Each row below holds a small network's activations on one input, seen along a few directions.
In each table, some parts of the input vary, and every possible input appears once, in random order.
A made-up example of a description, with smaller parts first: one of 4 places along a line, together with either a single point or one of 9 places around a ring or (one of 2 separate values, together with one of 5 places around a ring).
Shared parts are said once, and a part with two or three values counts as separate values.

Other details of the inputs shift rows strongly along three fixed directions, in all tables alike. That doesn't count.

Rows:
row 1: [  0   5 -11  36  34 -38  11  26  65  20 -22   2]
row 2: [ 35   6  26  -7 -21  21  -1  54   9  29  53  -8]
row 3: [ 12  -9  21   1 -11  23  -7  59  33   9  54  19]
row 4: [ -6   5  10  -8 -26   0   7 -56 -58 -26 -21  -2]
row 5: [-17  16  72  10 -33   5  11   1 -43 -52 -32  54]
row 6: [ 15  12  20  -7 -16  10   0   6 -25   7  28  -1]
row 7: [  8 -13   9 -15  -9  32  -6  14  -2 -16  54   9]
row 8: [-34  27  16  21   5  -7   0 -43 -53 -40 -56  47]
row 9: [ 12 -25 -37 -22   0   0  -6 -41  -7   1  14 -39]
row 10: [ 23 -17  20 -23 -29  19  -2   3  -8  -6  47 -22]
row 11: [ -5  10  17  -9 -11  12  -5  23  -9  -8   6  20]
row 12: [ 28   4  25  -5 -19  20  -8  60  16  26  49 -10]
row 13: [ 30   0  33 -13   1  15  -8  47  24   8  60   8]
row 14: [-18   9  -9  11  24 -13  -2 -43 -31 -26 -27  24]
row 15: [  2  12  18  -4 -18   7  -5  23 -22   5   6   3]
row 16: [ -6  16 -24  29  39 -27   6  46  46  27 -25   6]
row 17: [-35  34  -1  33  24 -29   6 -19 -25 -18 -75  40]
row 18: [  2 -11 -49 -17   1  14 -13 -31 -17  10  14 -30]
row 19: [-23 -29 -62 -19   4  17 -11 -22  -1  -6  14  -2]
row 20: [ 18  10  -9  27  39 -46   6  22  53  31 -25 -20]
row 21: [  7  26 -12  29  43 -37   0  26  38  33 -17  -9]
row 22: [ 14   7 -15   7  15   0  -8  31  30  29  12 -13]
row 23: [  4  37  98  22 -37 -16  12  46 -27 -14 -33  36]
row 24: [ -4 -12 -47 -19   6  14 -15 -37 -14  -2  18 -22]
row 25: [-13  21 -45  19  45 -31  -1 -16  25  17 -35  -7]
row 26: [ -5 -39 -42 -16   7   4  -5 -43  10 -16  19 -10]
row 27: [ -8  15 -29   6  15 -14  -6 -32 -19   8 -19 -15]
row 28: [ 15  42  -1  43  47 -59  10  22  24  47 -41  -4]
row 29: [ 20  16 -15  29  23 -40  16  27  44  46 -29 -28]
row 30: [ -7  -5  62  -9 -46  30   4  -3 -41 -53   8  39]
row 31: [ 11  -9   8 -20 -24  34 -14  19 -10  -1  44  -3]
row 32: [ 26   3  24 -11 -21  21  -6  60  11  24  47  -8]
row 33: [ -1 -10  26   4  -8  -1   5   3   9 -21  16  19]
row 34: [ 15 -21  14 -24 -35  30  -6  12  -2 -10  36 -12]
row 35: [-19 -40 -53 -20  -8  13  -3 -25   9 -14   6 -10]
row 36: [-31  23  24  11 -13 -14   5 -46 -43 -42 -69  32]
row 37: [  5 -23 -49 -25 -17   9   4 -27 -11  10   3 -37]
row 38: [-55 -75  -4 -40  50  45  17 -51  14  54   9 -56]
row 39: [ 11   0  18  -7 -29   1  10  18 -13   5  -1  -7]
row 40: [-18   9   2  -7 -11  12 -12 -48 -58 -30 -18  15]
row 41: [ -2  18  39  14 -13 -15   6  19  -5  -8 -34  16]
row 42: [  5  38 103  22 -17 -18  14  30 -10 -30 -18  49]
row 43: [ 17   5  72 -13 -44  10   6 -17 -61 -32  14  19]
row 44: [-39  23  15  23   2 -10  -4 -45 -49 -38 -53  54]
row 45: [ 10 -21 -42 -21  -6   1   5 -40 -10   6  15 -41]
row 46: [-11 -27 -59   0  15  -4  -1 -25  32   2  -9 -14]
row 47: [ 37   7  29  -6 -10  10   2  51  11  28  60 -11]
row 48: [-20   8 -40  -4  16  -4  -6 -23  -7  -2 -29   3]
row 49: [ -2   3 -19  27  29 -32  14  43  58  21 -33  -4]
row 50: [ -6 -29 -49 -26 -11  11  -6 -24  -2  -4   0 -31]
row 51: [ 11 -12  16  -4 -10  23  -6  62  33  10  52  19]
row 52: [  1  20 -12  35  42 -26   5  35  43  23 -21   9]
row 53: [ 35 -13  34 -14  -7   9   1  43  40   5  52  -4]
row 54: [ 14  23 -11  29  48 -41  -3  27  41  37 -17  -8]
row 55: [ -3 -23 -42 -24   0  11  -3 -39   7 -12  11 -24]
row 56: [  2  51  43  42  27 -48   2   9 -14  11 -50  23]
row 57: [-18 -15 -39 -18  -4   1   0 -30  -4 -15 -24 -11]
row 58: [  2  23 -19  24  31 -28  -1  39  37  37 -27  -6]
row 59: [ 12  16 -13  29  19 -37   9  33  48  41 -34 -26]
row 60: [  5 -16   5 -18 -19  39  -8  18  -6 -15  48  11]
row 61: [ 18   7  50  19   4 -11  14  50  36  -4  16  16]
row 62: [ 33   6  31  -5  -8  11  -5  51  15  22  59 -12]
row 63: [ 36  -5  35  -6 -22  10   2  49  28  17  49 -21]
row 64: [ -5 -32 -40 -16  -1  17   0 -34   1 -20   8 -14]
row 65: [ 12  -8   8 -23 -15  34 -11  14  -2  -7  47   5]
row 66: [ -2 -26 -44 -24  -2  14  -4 -36   7 -11   6 -23]
row 67: [-24  11 -22   7  10 -24   6 -30  -2 -11 -62   5]
row 68: [-17   5 -31   9  30 -12   0 -32  -8 -13 -15   7]
row 69: [  4   7 -14  31  31 -29  13  30  57  19 -30  -2]
row 70: [ -5  40  71  12 -36   3   4  -2 -70 -20 -23  41]
row 71: [-11 -37 -47 -14  -2  13  -4 -36  11 -15  11 -10]
row 72: [  8  -8   7 -24 -21  36 -11  18  -3  -7  44   6]
row 73: [-13  38  19  33   1 -40  16 -34 -35  -5 -84  14]
row 74: [-51 -44  61 -29  38  52  12 -12 -11  49  25 -13]
row 75: [ 22  -1 -10   8   2 -10   3  29  39  32   3 -31]
row 76: [  6 -13 -59  -4   4 -12   6 -20  14  28 -15 -44]
row 77: [ -7 -12 -46 -24  12  12 -11 -39  -8  -9  21 -14]
row 78: [  1 -26 -39 -22  -1   6  -5 -42  -4 -10  13 -33]
row 79: [  1  42 -11  39  31 -49  12  39  22  48 -53  -3]
row 80: [  2 -34   9 -22 -32  31  -2  16   8 -20  40  11]
row 81: [ -5   1  61  -4 -23  19  -8  -9 -46 -44  28  54]
row 82: [ -7 -13 -53 -23   7  20 -13 -31  -3  -2  12 -13]
row 83: [25 -5 44  9  3 -4  8 43 33 -4 27 14]
row 84: [-23   1 -31  11  26 -15  -4 -34  -4 -11 -13  15]
row 85: [ 12 -26  16 -19 -22  30   2   8   6 -24  48   0]
row 86: [-10 -18 -58 -25   0  17 -15 -22 -13   4   9 -23]
row 87: [  6 -10 -50 -18  -1  13  -6 -32 -21  15  16 -30]
row 88: [23 28 42 17 -5 -2 -2 57 13 25 13  6]
row 89: [-29  -3  -3  -1  -7  13  -9 -49 -46 -39 -12  35]
row 90: [  2 -27 -43 -20  -5  12  -7 -35   0  -5   6 -32]
row 91: [  3 -30  17 -16 -34  32  -3  14   8 -21  41  12]
row 92: [ -6  25  79  10 -37   2   3  -7 -49 -41 -31  40]
row 93: [  3  32  11  43  33 -52  11  22  42  23 -53  -3]
row 94: [  9  15  17  -4 -19   8   2  19 -24  12   8   5]
row 95: [-30   0  -1  -1  -5  10  -8 -52 -46 -41  -7  34]
row 96: [  6 -14 -54  -2  12 -12  -1 -23  18  21 -13 -45]
row 97: [-22  31   7  28   3 -41  10 -27 -27  -6 -86   9]
row 98: [-18  -1   6 -13 -21  11  -1 -52 -39 -41 -28  15]
Each input here is: one of 2 separate values, together with either a single point or (one of 6 places along a line, together with one of 8 places along a line).
Q: Changing only the choice among 2 separate values turns row 28 into row 43. The same change can be made to row 79. Which row results?
A: row 39
Q: Changing only the choice among 2 separate values turns row 72 into row 36. The same change can be made to row 17. Which row results?
A: row 5
Q: Changing only the choice among 2 separate values turns row 80 into row 51. The same change can be made to row 63. Which row results?
A: row 27
Q: Change only the choice among 2 separate values in row 30. List by row number the other rows that result.
A: row 60
Q: Change only the choice among 2 separate values in row 76. List by row number the other rows that result.
A: row 70
Q: Start at row 86 and move only the place on the line of 8, one step at a time. The first step leads to row 58. Which rows follow, in order?
A: row 31, row 22, row 40, row 24, row 21, row 54
Q: Change only the place on the line of 6 in row 42. List by row number the other rows that result.
A: row 10, row 33, row 45, row 61, row 78

Rows:
row 99: [ 27 -12  56 -47 -16  39  -4  46  -7   3  83  -3]
row 100: [-21  37  20  30  12  -6  -4  18 -18 -13 -27  58]
row 101: [ -3 -52 -30 -24 -31  39  -5 -30 -18 -31  66  11]
row 102: [ 89  63 -29  34 -23 -63   2  79  26  59   4 -47]
row 103: [  7 -16 -48   9  41 -12  -4 -36  37  34  -2 -51]
row 104: [-29 -17 -50  -4  26 -19  18 -23  -6  30 -40 -25]
row 105: [  3  -3 -68 -14  31 -14 -16 -13  48   0 -17 -30]
row 106: [-15  19  58  41  -3 -23  13 -23 -21   3 -53  21]
row 107: [-23  -1 -26 -28 -20  23 -16 -35 -28 -40 -28   5]
row 108: [-12 -26 -18 -15 -30   6   6 -47 -13 -43 -20   1]
row 109: [-10 -18  -4 -24  10  -2  10 -58 -39 -21  -3  -9]
row 110: [-13  48  58  28  17 -18  -9 -19 -27  -1 -48  20]
row 111: [ 18  24  -3  31  45 -24  -8  63  62  26  21  20]
row 112: [  8  28  13  25  28  -3  -5  60  51  62  -5 -19]
row 113: [-13 -38 -63 -25 -19  18  -4 -22  11 -12  -8 -26]
row 114: [ 35 -24  41 -13 -25  37  -7  45  17 -23 106  24]
row 115: [-29  41  43  10  16 -18  13   6 -39   3 -57  30]
row 116: [  4  22  45  18  -4 -25   7   1  11 -41 -38  24]
row 117: [-31 -16 -26   4 -16  16  -4 -32 -41 -29  -3  32]
row 118: [ -4 -37 -55  -8   4  22  -6  -8  26  48  20 -55]
row 119: [ 13 -22  85 -24 -43  26  23  27 -30 -14  50  20]
Q: Describe the family of inputs behind these rows.
A: either a single point or (one of 4 separate values, together with one of 5 places around a ring)
Q: Change only the place on the ring of 5 in row 103. List by row number the other rows that result.
A: row 106, row 110, row 112, row 118

Rows:
row 120: [  7  12  54   3 -52  25   2  37 -31 -24  17  34]
row 121: [ 15   5  10  -4 -18  12  -6  39 -14  13  49  14]
row 122: [ 15  11  72  -6 -12  23  -1  13 -36  -3  36  17]
row 123: [-37  42  11  41  31 -52  13 -38 -48  18 -85  22]
row 124: [-33  50  -7  44  10 -41   9 -20 -41  -8 -99  32]
row 125: [ -8  14 -45   0  23  -9 -15 -38 -32  -6  -7   0]
row 126: [ 11  -1  80 -12 -26  16  -4  11  -9 -28  24  12]
row 127: [ 25 -25 -38 -37  -9  44 -21  -4  -9  -2  82 -18]
row 128: [ 10 -64 -22 -43 -35  39  12  -2   5  -3  57 -35]
row 129: [-17  18   4 -12  12  -1  -6 -49 -37  -9 -33  -9]
row 130: [  6   2   3 -21  -3  10  -7  15   0  24   1 -26]
row 131: [ -8   0 -72  32  51 -43  17  11  61  69 -53 -48]
row 132: [ -41    2  -44  -19  -30   17  -12  -81 -101  -45  -39   10]
row 133: [ 21 -41 -15 -37  -6  45 -10 -17  -4   8  78 -34]
row 134: [ -12  -48 -102  -22    0    1    2  -69   -9  -18   16  -18]
row 135: [ 18 -11  12  32  23 -31  15  55  67  54  16 -12]
row 136: [  7 -29  -5   1   5 -11  21   6  24  18  21  -9]
row 137: [ 31  -1  10  11  38 -31  15  62  93  38  12 -30]
row 138: [  4   3 -63  38  77 -49  11  -9  69  56 -33 -41]
row 139: [-65 -24  83 -16  16  60   3  22   2 -16  23  54]
row 140: [-10 -33 -88 -35  31  17 -15 -76 -27  17  23 -54]
row 141: [ 14  11  48  -9 -45  24  -7  25 -11 -34  11  26]
row 142: [ 22  14  24  12  13 -13   6  61  58  46 -10 -20]
row 143: [-32   8 -39 -31 -28  21 -19 -90 -86 -53 -47  10]
row 144: [ -38   30   17   45   10  -42   24  -35  -28   -3 -103   18]
row 145: [  1   5  63 -10 -38  26   5  34 -43   4  18   8]
row 146: [  3   5 -75  21  42 -52   8   9  73  19 -57 -24]
row 147: [ 16   0  17 -13 -12   2  -1  12  14 -36  21  12]
row 148: [  5  56  83  45  -1 -24   2  26 -26 -25 -25  63]
row 149: [-21  -2 -90  15  26 -25  -1 -54  -6  11 -32  -9]
row 150: [-24  65   3  32  29 -45  -5 -33 -30 -19 -90  30]
row 151: [  9 -64 -31 -36 -30  39  -1   1  16  11  59 -44]
row 152: [  9 -43 -26 -44 -31  53  -2   3 -14  21  58 -41]
row 153: [ -7   7 -66  32  61 -47  14  -2  41  74 -39 -33]
row 154: [ 13  12 -11  -9   2   5 -13   9  17  -7  17  -6]
row 155: [ 14  10  56  -7 -31  12 -14  17  -7 -45  25  28]
row 156: [ 27  16  19  12  32 -17   3  58  70  48  11 -28]
row 157: [ 34  15  -3  33  31 -22   2  62  71  30  27  -1]
row 158: [-13 -15  49 -22 -48  37   3 -44 -81 -31  28  25]
row 159: [ 16 -42 -41 -28 -31  39  -7  -5   2  -4  79 -11]
row 160: [ 24  -1  -6  36  15 -32   6  68  70  37  24   5]
row 161: [-18  -6 -49   8 -10  -2   3 -31 -14 -15 -30  -2]
row 162: [ 19 -23 -41 -54 -31  47 -26  12  -6  -1  59 -31]
row 163: [ 17  -7  29 -13 -39  18 -12  29  10 -27  22  12]
row 164: [  1  29  98  41   6 -28  10  13 -14 -15 -26  42]
row 165: [-11 -11 -81  11  40 -34   3 -61   9 -17 -30  -9]
row 166: [ 30  -8   5   9  22 -27  18  70  92  44  -2 -30]
row 167: [ 19   6  25 -16 -36  26 -12  32   0 -16  23  10]
row 168: [ 34  20 -11  21  30 -23  -2  70  92  32  17 -16]
row 169: [-23  -6  -6  10   0  -9  12 -53 -33  -3 -26   6]
row 170: [ 14  23  16 -18  -9  12 -19  23 -11 -10  28   5]
row 171: [ -1  44  93  26   1 -20  10  16  -6 -15 -38  30]
row 172: [ 10  21  74 -22 -19  21  -9  20 -32  -8  27   6]
row 173: [ 21  -7  32   2 -16  11 -10  17   1 -26  47  22]
row 174: [ -1  48  90  18 -12 -12   7  32 -23   3 -51  29]
row 175: [-39 -20 -42 -15 -35   5   6 -93 -77 -70 -46  19]
row 176: [ 12 -52 -41 -32 -42  40 -10   6   7 -14  62 -22]
row 177: [ -68  -67 -112  -39   58   54  -25  -50   27   -9   11    7]
row 178: [ -3  29  96  25 -18 -22   8  26  -5 -16 -51  33]
row 179: [ 15   5  20  -3 -26  19  -3  31 -21   3  45  24]
row 180: [-17 -14 -36 -16   1   3  -1 -55  -9  -5 -38 -27]
row 181: [-22  25  16  45  46 -60  23 -46 -11 -12 -83  21]
Q: Describe the family of inputs behind these rows.
A: one of 2 separate values, together with either a single point or (one of 5 places around a ring, together with one of 6 places along a line)
Q: Changing only the choice among 2 separate values turns row 136 into row 134. The same change can be made to row 178. Which row results?
A: row 163
Q: Changing only the choice among 2 separate values turns row 132 into row 145. The same change can be made to row 121. Which row results?
A: row 123
Q: Change only the place on the ring of 5 in row 179. List by row number the other rows that result.
A: row 124, row 127, row 143, row 150
